Here are a small network's activations along a few directions, averaged over the inputs that share one value of a field.
Values that are neighbours, or in one group, have similar rows; names and order tell nothing.
In the rows, 500 means zero.
Random noise pushes rows far along 8 fixed directions. That doesn't count. These rows show it; they differ only by the noise:
635, 439, 565, 421, 528, 528, 362, 535, 657, 298, 381, 420, 442, 424, 608, 435, 406, 620
258, 544, 270, 525, 293, 718, 683, 402, 775, 509, 491, 522, 526, 687, 295, 549, 682, 625
621, 544, 603, 637, 445, 633, 150, 633, 832, 570, 258, 449, 593, 366, 567, 375, 235, 366
561, 451, 614, 461, 342, 472, 569, 465, 348, 651, 419, 394, 470, 539, 276, 598, 446, 390
322, 333, 500, 562, 422, 635, 602, 435, 589, 686, 364, 454, 470, 516, 459, 578, 612, 321
451, 394, 556, 362, 589, 323, 575, 348, 403, 512, 530, 589, 412, 404, 673, 442, 505, 427
352, 579, 407, 537, 389, 470, 715, 430, 456, 698, 568, 565, 587, 643, 331, 512, 646, 367
535, 405, 494, 705, 546, 517, 620, 441, 670, 510, 505, 581, 607, 330, 360, 563, 398, 283
496, 507, 485, 372, 499, 336, 674, 335, 403, 435, 646, 584, 482, 477, 496, 499, 533, 589
492, 541, 360, 516, 570, 466, 607, 442, 708, 302, 580, 628, 551, 481, 487, 419, 512, 552


Values of Dilal:
v10: 355, 429, 472, 483, 654, 317, 659, 407, 346, 544, 608, 579, 440, 498, 731, 376, 785, 362
v4: 498, 689, 553, 573, 541, 577, 176, 676, 625, 578, 485, 501, 482, 517, 488, 426, 381, 409
v2: 641, 487, 561, 422, 407, 426, 198, 508, 510, 446, 304, 492, 401, 489, 443, 466, 197, 389
v1: 238, 455, 347, 440, 604, 474, 418, 464, 439, 711, 497, 753, 450, 597, 668, 279, 617, 155
v7: 392, 523, 384, 511, 826, 262, 640, 429, 397, 466, 743, 781, 490, 441, 611, 571, 467, 472
v9: 533, 434, 713, 542, 596, 438, 350, 539, 316, 595, 377, 412, 432, 268, 568, 547, 249, 464
v6: 885, 451, 595, 608, 686, 611, 551, 851, 355, 262, 447, 255, 571, 594, 331, 540, 621, 348
v3: 595, 416, 564, 426, 469, 443, 442, 450, 390, 552, 516, 464, 443, 452, 585, 642, 349, 636
v8: 461, 436, 488, 572, 626, 555, 494, 421, 460, 425, 704, 685, 492, 266, 616, 475, 373, 538
v5: 319, 334, 564, 619, 397, 721, 396, 466, 648, 641, 246, 379, 441, 331, 721, 617, 480, 569
Dilal is arranged as a network in which each value has 3 neighbours.
- Name the neighbours of v1, in listed order. => v2, v6, v8
- Name the neighbours of v5, in listed order. => v10, v9, v3

Values of Posom:
u14: 349, 563, 334, 457, 501, 482, 493, 408, 725, 449, 550, 683, 472, 503, 596, 453, 427, 660
u6: 521, 487, 597, 479, 526, 443, 527, 348, 504, 437, 595, 553, 492, 296, 584, 530, 377, 688
u8: 627, 507, 531, 563, 655, 433, 506, 767, 360, 468, 450, 447, 545, 623, 489, 333, 622, 178
u5: 500, 550, 512, 493, 342, 618, 384, 517, 654, 457, 468, 385, 627, 559, 641, 417, 641, 680
u4: 301, 481, 249, 399, 557, 693, 439, 450, 754, 204, 411, 574, 220, 587, 535, 453, 516, 741
u2: 397, 280, 482, 324, 555, 413, 607, 447, 367, 396, 326, 423, 286, 601, 614, 429, 718, 482
u15: 611, 513, 541, 519, 596, 430, 466, 452, 587, 412, 542, 537, 474, 411, 504, 409, 386, 434
u10: 458, 618, 528, 385, 555, 372, 417, 547, 416, 537, 583, 484, 561, 596, 770, 447, 656, 536
u13: 459, 498, 408, 431, 405, 570, 621, 497, 619, 319, 456, 335, 524, 621, 498, 566, 668, 806
u9: 519, 391, 437, 297, 342, 507, 658, 403, 322, 404, 546, 426, 331, 662, 249, 667, 579, 659
u11: 571, 564, 413, 684, 851, 410, 556, 669, 580, 388, 550, 668, 589, 432, 513, 456, 434, 283
u12: 470, 471, 548, 341, 477, 396, 514, 410, 263, 537, 484, 535, 345, 465, 554, 386, 450, 528
u1: 292, 466, 414, 525, 513, 518, 529, 246, 589, 533, 624, 686, 493, 368, 709, 573, 536, 682
u3: 803, 506, 623, 560, 616, 482, 500, 690, 243, 408, 555, 389, 518, 520, 335, 579, 477, 424
u7: 453, 499, 365, 331, 594, 335, 489, 555, 599, 385, 369, 624, 448, 673, 449, 225, 440, 226
u16: 537, 507, 593, 347, 478, 421, 599, 420, 261, 577, 704, 517, 462, 426, 495, 637, 494, 610
A value of Posom combines one of 4 hidden first parts with one of 4 second parts; all combinations occur once.
- u9 and u1 share the first part; u9 and u5 share the second. Which value has the first part of u5 and the second part of u1? => u2
- u15 and u6 share the first part; u15 and u10 share the second. Which value has the first part of u10 and the second part of u6? => u14
- u3 and u4 share the first part; u3 and u8 share the second. Which value has the first part of u8 and the second part of u4? => u12

Values of Tato:
t3: 433, 494, 549, 498, 501, 334, 475, 611, 166, 830, 353, 526, 383, 606, 347, 435, 406, 65
t14: 552, 113, 660, 306, 531, 526, 636, 329, 420, 286, 436, 319, 285, 357, 608, 695, 563, 617
t2: 507, 562, 547, 584, 435, 558, 428, 526, 401, 694, 513, 561, 505, 456, 327, 555, 313, 336
t12: 580, 426, 694, 560, 485, 511, 623, 498, 310, 593, 572, 338, 580, 384, 540, 657, 578, 623
t11: 470, 618, 493, 558, 405, 540, 433, 481, 471, 688, 510, 576, 546, 517, 320, 453, 404, 333
t1: 608, 574, 561, 561, 428, 454, 431, 611, 491, 525, 500, 383, 657, 528, 576, 410, 619, 534
t9: 613, 406, 629, 400, 535, 416, 480, 487, 315, 560, 426, 446, 404, 482, 530, 604, 450, 391
t8: 445, 325, 512, 429, 452, 495, 724, 478, 225, 556, 510, 389, 417, 645, 358, 703, 723, 400
t6: 409, 430, 599, 549, 466, 445, 475, 339, 481, 764, 501, 543, 565, 354, 694, 580, 471, 467
t15: 255, 285, 502, 429, 580, 579, 559, 296, 499, 674, 406, 583, 297, 436, 594, 532, 542, 301
t10: 278, 392, 414, 610, 771, 553, 538, 490, 598, 592, 511, 609, 465, 405, 746, 523, 637, 309
t16: 604, 399, 689, 376, 435, 406, 438, 454, 241, 537, 499, 334, 460, 469, 666, 559, 499, 678
t7: 248, 481, 416, 447, 348, 635, 606, 524, 448, 719, 392, 424, 379, 699, 413, 639, 681, 537
t4: 539, 501, 398, 334, 553, 397, 520, 419, 560, 217, 612, 610, 415, 524, 513, 333, 475, 569
t13: 319, 491, 550, 556, 371, 520, 550, 488, 347, 810, 381, 450, 470, 587, 339, 517, 565, 264
t5: 438, 426, 599, 428, 401, 446, 563, 427, 464, 593, 456, 482, 510, 507, 565, 498, 528, 499
Tato is arranged as 4 separate groups.
- Which other values are in the same group as t5? Give them in the order they are listed. => t14, t1, t4
- Which other values are in the same group as t12? Give them in the order they are listed. => t11, t15, t13
- Which other values are in the same group as t6? Give them in the order they are listed. => t9, t8, t16
